Each row below holds a small network's activations on one input, seen along a few directions.
In each table, some parts of the input vary, and every possible input appears once, in random order.
A made-up example of a description, with smaller parts first: one of 5 places around a ring, together with either a single point or one of 9 places along a line or (one of 3 separate values, together with one of 6 places along a line).
Shared parts are said once, and a part with two or three values counts as separate values.
In the rows, 128 means zero.

Other details of the inputs shift rows strongly along two fixed directions, in all tables alike. That doesn't count.

Table:
r1: [ 86  85 145 109 163 146 114 166 139  85 117]
r2: [191 126 182 163 139  85 163  90 160 121 155]
r3: [163 118 183 105 213  71 130 130 160  92 150]
r4: [105 116 119  82 103 111 114 151 139 119 123]
r5: [108 119 122  87  82 140  96 192 150 113 123]
r6: [147 158 108 170  85 117 157  53 121 165 148]
r7: [107 187 103 169  70 161 141  98 113 160  67]
r8: [154 185 107 179 127 144 148  72  75 137 130]
r9: [108 178  81 175 100 173 115  98  87 140 126]
r10: [111 113 156  76 132 112 118 178 173 129  73]
r11: [ 94 129  86 125 105 189  99 153  93 125 105]
r12: [164 150 173 118 146  51 159  74 132 116 149]
r13: [116 108 140 126  97 141 115 166 130  92 106]
r14: [116  90 117 122 140 144  95 156 136 146 131]
r15: [119 118  96 132 109 164 119 143 106 172 134]
r16: [150  80 191 127 210  93 151 115 176 106 158]
r17: [179  79 186 118 210  94 144 120 158 111 145]
r18: [164 159 139 173 104  90 167  32 116 163 155]
r19: [134 136 147 100 167 122 144 129 144 110 151]
r20: [ 91 128 120  96 140 144 110 158 147 118 143]
r21: [121 116  95 141  70 152 125 141 143 150 128]
r22: [150 191 113 151 139 113 129  91 112 146 155]
r23: [120  81 117 113 100 130 118 150 153 133 121]
r24: [ 86 165  71 119  87 163  95 160  99 165 136]
r25: [164 174 141 188 165 105 151  65  97 119 139]
r26: [162  88 188 126 177  64 158 121 148  65 114]
r27: [ 78  86 124  95  92 134 102 158 108 108  93]
r28: [166 167 103 175 122 144 145  69 102 175 153]
r29: [108  90 125  71 108 121 105 206 163 100 115]
r30: [100  73 144  95 126 113 118 159 131  86  96]
r31: [148 152 121 176 134 123 144  87 112 171 158]
r32: [ 94 129  70 142  88 189  88 138 121 171 135]
r33: [131  93 171 128 191  96 130 151 119  93 120]
r34: [102 149  79  96 102 175  93 161 113 144 129]
r35: [139  99 150 124 165 136 147 118 150 129 150]
r36: [169 171 145 178 160 109 172  73  82 126 138]
r37: [150 182 111 190  86 126 165  77 107 121 128]
r38: [121 157  88 106 113 155 105 147 105 147 132]
r39: [ 98  83 145  98 162 154 124 167 130  86 112]
r40: [118  95 133  74 123 103 112 177 158 100 119]
r41: [149 135 146 103 166 103 137 144 119 126 142]
r42: [ 93 138  93 136  58 177 115 138 146 192  76]
Each input here is: one of 3 separate values, together with either a single point or one of 5 places along a line or (one of 2 separate values, together with one of 4 places along a line).
The inputs of r25 and r22 match in every part but the choice among 3 separate values. If r37 is changed in the same way as r25 into r22, which row does it become? -> r29
The inputs of r35 and r39 match in every part but the choice among 3 separate values. If r15 is changed in the same way as r35 into r39, which row does it become? -> r36
Change only the choice among 2 separate values in r11. List by row number the other rows that result. -> r9
Change only the choice among 2 separate values in r22. List by row number the other rows that result. -> r38

Table:
r43: [ 83 138  74 132  21 180 109 144 136 160 105]
r44: [202 104 218 141 180  26 182  88 165  88 124]
r45: [140  69 191  81 207  85 123 170 151  67 120]
r46: [182 190 147 193 160 106 179  45 109 140 144]
r47: [194 108 208 143 224  56 176  88 143  79 148]
r48: [104 165  93 139 101 159 115 127 100 141 124]
r49: [125  56 160  67 183 111 107 192 159  94 133]
r50: [109 140 102 134  58 142 129 111 130 162 109]
r51: [ 83 146  63 120  77 187  90 156 111 170 131]
r52: [117 149 102 128  59 139 128 126 152 152 126]
r53: [101 138 102 121 107 151 108 144 105 124 126]
r54: [109 130  96 117 109 152 106 144 120 146 145]
r55: [179 204 146 183 159  99 172  46 107 130 148]
r56: [ 78 146  65 136  71 197 100 153  96 161 110]
r57: [146  57 185  77 204  82 125 172 163  85 146]
r58: [125  62 166  69 190 115 107 196 164 107 120]
r59: [143  47 190  89 202  88 128 167 156  79 135]
r60: [123 146 132 122  91 108 141 112 134 129 105]
r61: [110 141  93 121 113 162 106 143 123 156 132]
r62: [180 210 143 185 155 104 176  46 104 136 146]
r63: [179 203 138 183 147 100 176  41  99 123 159]
r64: [119  79 160  85 171 108 116 176 136  79 124]
r65: [ 97  65 138  59 108 117 102 191 172 126 100]
r66: [102 121 111 120  71 135 126 132 134 142  95]
r67: [106 125 113 130  65 142 128 139 146 130 101]
r68: [180 199 156 180 108  77 188  42 139 122 137]
r69: [ 90  60 131  85 142 143  93 197 134 100 110]
r70: [178 202 144 183 157  96 172  44 107 126 152]
r71: [139  73 195  83 210  85 127 176 153  76 115]
r72: [ 76 137  65 134  73 189  95 151  99 151 116]
r73: [114  52 169  86 186 113 109 190 151  89 108]
r74: [123  61 162  94 172 114 112 169 146  99 129]
r75: [ 97 139  70 114  29 159 100 154 129 169 113]
r76: [109 139  95 143 103 161 114 123 111 150 135]
r77: [133 140 124 127 140 132 128 129 129 147 143]
r78: [131  77 170  82 129  82 121 175 160  89  95]
r79: [128 133 126 142 141 138 129 122 119 129 120]
r80: [ 85 145  60 118  78 189  90 154 113 166 130]
r81: [102 127  95 133 101 160 116 139 104 131 128]
r82: [146  49 190  88 205  93 127 166 158  80 130]
r83: [135 136 119 125 137 131 123 123 127 138 148]
r84: [182 182 144 191 156 104 172  39 115 142 160]
r85: [127 131 123 141 139 136 129 120 119 125 125]
r86: [ 94 128  76 127  27 166 102 149 123 163 102]
r87: [110 140  97 144 105 163 115 125 111 154 131]
r88: [112 147  92 146 103 170 115 121 110 158 126]
r89: [ 95  62 137  84 147 150  94 200 143 119 109]
r90: [181 196 134 182 151  96 169  41 118 151 176]
r91: [181 184 143 192 154 101 175  40 106 131 155]
r92: [104 158  95 135 103 153 114 128 102 134 127]
r93: [184 191 143 193 154 111 176  40 112 152 154]
r94: [ 83 132  66 129  72 196  92 149 102 158 123]
The inputs of r65 and r60 match in every part but one. If r75 is changed in the same way as r65 into r60, which row does it become? -> r78
The inputs of r61 and r88 match in every part but one. If r54 is changed in the same way as r61 into r88, which row does it become? -> r74
Describe the family of inputs behind these rows. -> one of 4 places along a line, together with either one of 3 separate values or (one of 2 separate values, together with one of 5 places along a line)
Change only the choice among 3 separate values in r44. List by row number the other rows that result. -> r66, r67
Change only the place on the line of 4 in r72. List by row number the other rows that result. -> r76, r90, r92
